Each row below holds a small network's activations on one input, seen along a few directions.
In each table, some parts of the input vary, and every possible input appears once, in random order.
Descriptions start from the smaller parts, as in this example, which fits no table here: one of 2 separate values, together with either a single point or one of 9 places around a ring or (one of 6 places along a line, together with one of 8 places around a ring).
Shared parts are said once, and a part with two or three values counts as separate values.

Other details of the inputs shift rows strongly along two fixed directions, in all tables alike. That doesn't count.

Table:
row 1: [ 22  33  45  68  59  49  67  35 -15  51  39 -14  23 -22   1]
row 2: [  4 -70  69  -2  15 -28  57  48  -4  -5  28 -25  -6  15 -77]
row 3: [-11 -65  52  14  12 -35  78   7 -29 -36  15   0 -10  23 -68]
row 4: [ 44  36  -8  37  18  65 -50  -4   6 102 -21  53  33   4  80]
row 5: [ -1  75 -24  20  28  57 -37 -33 -13  32 -18  12  46 -37  88]
row 6: [  8 -30 -14 -13 -29 -20 -62 -11   8  19  -1  32   6  30 -22]
row 7: [-20   5 -30 -41  -3 -19  -8 -31   2 -25 -19   1 -12 -18   4]
row 8: [ -4 -27 -14 -34 -22 -13 -16  -4   6 -15 -59  44 -10  18   6]
row 9: [ -3   4 -36 -27 -25 -25 -46 -20  22  -4  12  11  -9  -3 -15]
row 10: [-18  11 -35 -42 -18 -19   7 -19  15 -33 -35  10 -26 -18   1]
row 11: [-20 -35  34  12   3 -43  92  10 -11 -48  11  -2 -25  -2 -72]
row 12: [-20  -6 -53 -25 -15 -13  -9  14  17 -30 -32   2  -8 -29  -5]
row 13: [-14  11 -15 -54 -20 -18 -32 -11   4 -46 -13 -15   3  -4  26]
row 14: [-22 -43  43   6  16 -43  81  -4 -30 -40  26 -16 -18  -1 -77]
row 15: [  2  15 -27 -48 -32 -12  11  -6  11 -52 -41  -1 -39  -4  21]
row 16: [ 17  54 -30  51  34  65 -40  12   5  66 -24  34  19 -33  75]
row 17: [ -4 -42  -4 -22 -12 -11 -41  26  11   1 -28  20  -4  14  -6]
row 18: [ 27  74 -32  20  20  66   3 -30 -14  13 -24   8   5 -22  98]
row 19: [-34  -6  -3 -41  -2 -28 -40 -18 -11 -16 -16   5  25  -6 -15]
row 20: [-14  -8 -16 -21  -5 -31 -48 -21  -9  -6  -4   9  19   5 -22]
row 21: [  3 -13 -17 -41 -14 -26 -46  -4  19  34  -7  24  -7   6 -18]
row 22: [ -1 -31   0 -15 -13 -25 -51 -15 -10  -3 -21  22  21  26 -16]
row 23: [ -9 -74  32  24   0 -25  78  51 -15 -42   1  -3 -10  13 -68]
row 24: [  9   4 -14 -60  -9  -6 -32  16  27 -11  -4 -21 -21 -12  16]
row 25: [ 16  14 -39 -36 -38 -17 -47 -15  24 -18  16   3 -19   9   5]
row 26: [-22 -22 -46 -18 -11 -12 -22  19   6 -18 -40  17   1 -17 -17]
row 27: [  3   8 -23 -39 -24 -24 -38 -18   9 -38  -3 -12  -7   4  17]
row 28: [ 13  10  69  87  46  49  66   8 -52  22  16   3  55   0  13]
row 29: [ 15  11 -17 -34 -35 -21 -50  -7  24 -13  17  -7 -26   6   2]
row 30: [-68 -71  82  12  -4 -16  61  -6 -26 -18  20 -78   8  98 -43]
row 31: [ 23   6 -18 -60 -27 -20 -31  -2  33   4  -2   3 -30   1  13]
row 32: [ 23  44  19  88  42  50  78  30  -4  19  37 -25  -2 -37  15]
row 33: [ -8  -5 -17 -53   0 -13 -28  13  26   3  -4 -14  -9 -24  -6]
row 34: [ 14  35  40  86  38  36  77  -7 -31   8  61 -30  17 -17  -2]
row 35: [ 34  70 -33  28  24  56 -26  -8  21  75   0  27  17 -27  79]
row 36: [ 22  30  36 104  29  42  60   1 -27  48  62   2  20  -2 -16]
row 37: [-34  39  19  36  22  84 -36 -57 -18  46 -38 -33  47  64  90]
row 38: [ -4  -8 -44 -34 -29  -8  -5  24  12 -50 -34  -8 -23 -14  13]
row 39: [ 22  39  42  96  33  33  72   7 -13  35  74 -21   1 -13  -2]
row 40: [  4   3 -26 -43 -27 -10 -30  16  29 -28 -16 -12 -32 -10  19]
row 41: [  5 -61  65  30  -8 -41  39  21 -12  -2  57 -15 -12  31 -87]
row 42: [  0 -11  -9 -16 -18 -29 -59  -9   6  20  11  12  -1   6 -29]
Description of these inputs: either one of 2 separate values or (one of 4 places along a line, together with one of 10 places around a ring).
Q: What sort of input is row 35?
A: one of 4 places along a line, together with one of 10 places around a ring
Q: List by row number the other inputs of the same sort as row 37.
A: row 30

Table:
row 43: [ 16  23  14  42  26  38  53  19  -2  16   7   0   3 -18  27]
row 44: [-30 -16 -19 -45 -15 -36 -54 -24  -1 -14 -16  11   8  -3 -20]
row 45: [  5  10  24  48  25  36  44  -2 -23  22  -6   6  14   7  15]
row 46: [-17 -61  55   5   4 -36  70  24  -6 -27  24 -22 -12  18 -72]
row 47: [-14 -14 -10 -53 -21 -32 -52 -31   4 -11 -12   4   0  13 -12]
row 48: [  8  32   1  50  20  32  50   1 -16  -5  15 -11   7 -16  20]
row 49: [ 20  21  15  41  30  34  41  28  -5  19  15  -7   5 -26  12]
row 50: [-12 -26  -1 -39 -29 -24 -40  -9  12  -3  -5  -8   0  36  -8]
row 51: [  2  10  21  62  18  35  36  -1 -28   9  -9  10  18   9  20]
row 52: [ -1  45 -36  22  12  49 -58 -29  -9  37 -35  27  37  -3  72]
row 53: [ -7 -32  36  12   8 -26  96  21 -10 -49  20 -24 -29   0 -57]
row 54: [ 19  35  18  42  13  35  43  10  -1  14  28 -21  -2   1  27]
row 55: [ 22  22  19  38  21  37  39  22  -1  18  21 -15   0  -6  25]
row 56: [ 49  63 -60  28   6  47 -60  -2  16  64 -15  56   9 -38  70]
row 57: [-12  11 -34 -39  -9 -21 -34 -15   5 -18  -7   7  -3 -28   1]
row 58: [  2  17 -31 -45 -14 -15 -40 -20  12 -16 -10   0 -11 -10  17]
row 59: [ -6  -4 -26 -19 -18  -8 -13  -3   3 -31 -35  11  -8  -1  14]
row 60: [-10 -25  -9 -42  -8 -18 -50   9  10  10 -25   9  11   5 -10]
row 61: [ -6   6 -19 -39 -20 -17 -35 -10  21 -13   2 -17 -18   2   5]
row 62: [  5 -35 -14 -32 -28 -45 -48   5  17   7   0  32 -11   5 -50]
row 63: [-13 -62  58   5   1 -36  61  28  -7 -22  40 -37 -13  29 -74]
row 64: [-19 -21  -3 -41 -24 -31 -50 -21  10  -7   2 -11  -4  24 -22]
Q: The inputs of row 64 and row 61 match in every part but one. If row 45 is changed in the same way as row 64 into row 61, which row does it become?
A: row 53
Q: What is each input in this table made of?
A: one of 2 separate values, together with either a single point or one of 10 places around a ring
Q: Which other rows does row 52 become when the choice among 2 separate values takes its other values? List them by row number.
A: row 48

Table:
row 65: [-14 -22 -31 -32 -15 -23 -54  -5   1   2 -38  35   9  -4 -13]
row 66: [-10 -20 -19 -34 -23 -22 -75 -22   7  20 -13  18  11  22 -12]
row 67: [ 10  41 -23  31  20  50  32   6  -8  -7 -34  12   2 -26  63]
row 68: [-31 -31  -1 -46 -15  -8 -54 -14  -1   1 -42  -4  12  34  13]
row 69: [-21   5 -25 -55 -27 -16 -54 -28  16 -18 -16 -14  -6  18  18]
row 70: [ 20   8 -42 -61 -21 -20 -50  15  47   0  -4   3 -36 -21   8]
row 71: [ 12  14  40  56  23  -7 100  10 -19 -22  67 -25 -10 -26 -44]
row 72: [ 12  11  -7  38  22  48  15   9 -15  25 -47  33  19  -5  47]
row 73: [  4  18  21  40  12  39 -11 -13 -16  44   0   2  27  24  36]
row 74: [ 47  21   0  38  16  42 -12  37  14  67  13  26   6 -13  29]
row 75: [ 12  11  49  58  17  -2  86   1 -21 -17  71 -43 -10   2 -39]
row 76: [-16 -65  28 -21 -14 -68  17   8  -1 -31  31  -4  -9   9 -97]
row 77: [ -5  46   6  23  21  54   9 -16  -9   8 -10 -23  19   4  68]
row 78: [-21 -38   4 -36 -17 -67  50  11   4 -74  20 -16 -34 -17 -76]
Q: What is each input in this table made of?
A: one of 2 separate values, together with either a single point or one of 6 places along a line
Q: The inputs of row 66 and row 75 match in every part but the choice among 2 separate values. If row 72 is changed in the same way as row 66 into row 75, which row does it become?
A: row 67
Q: Which other rows does row 73 become when the choice among 2 separate values takes its other values? List them by row number.
A: row 69
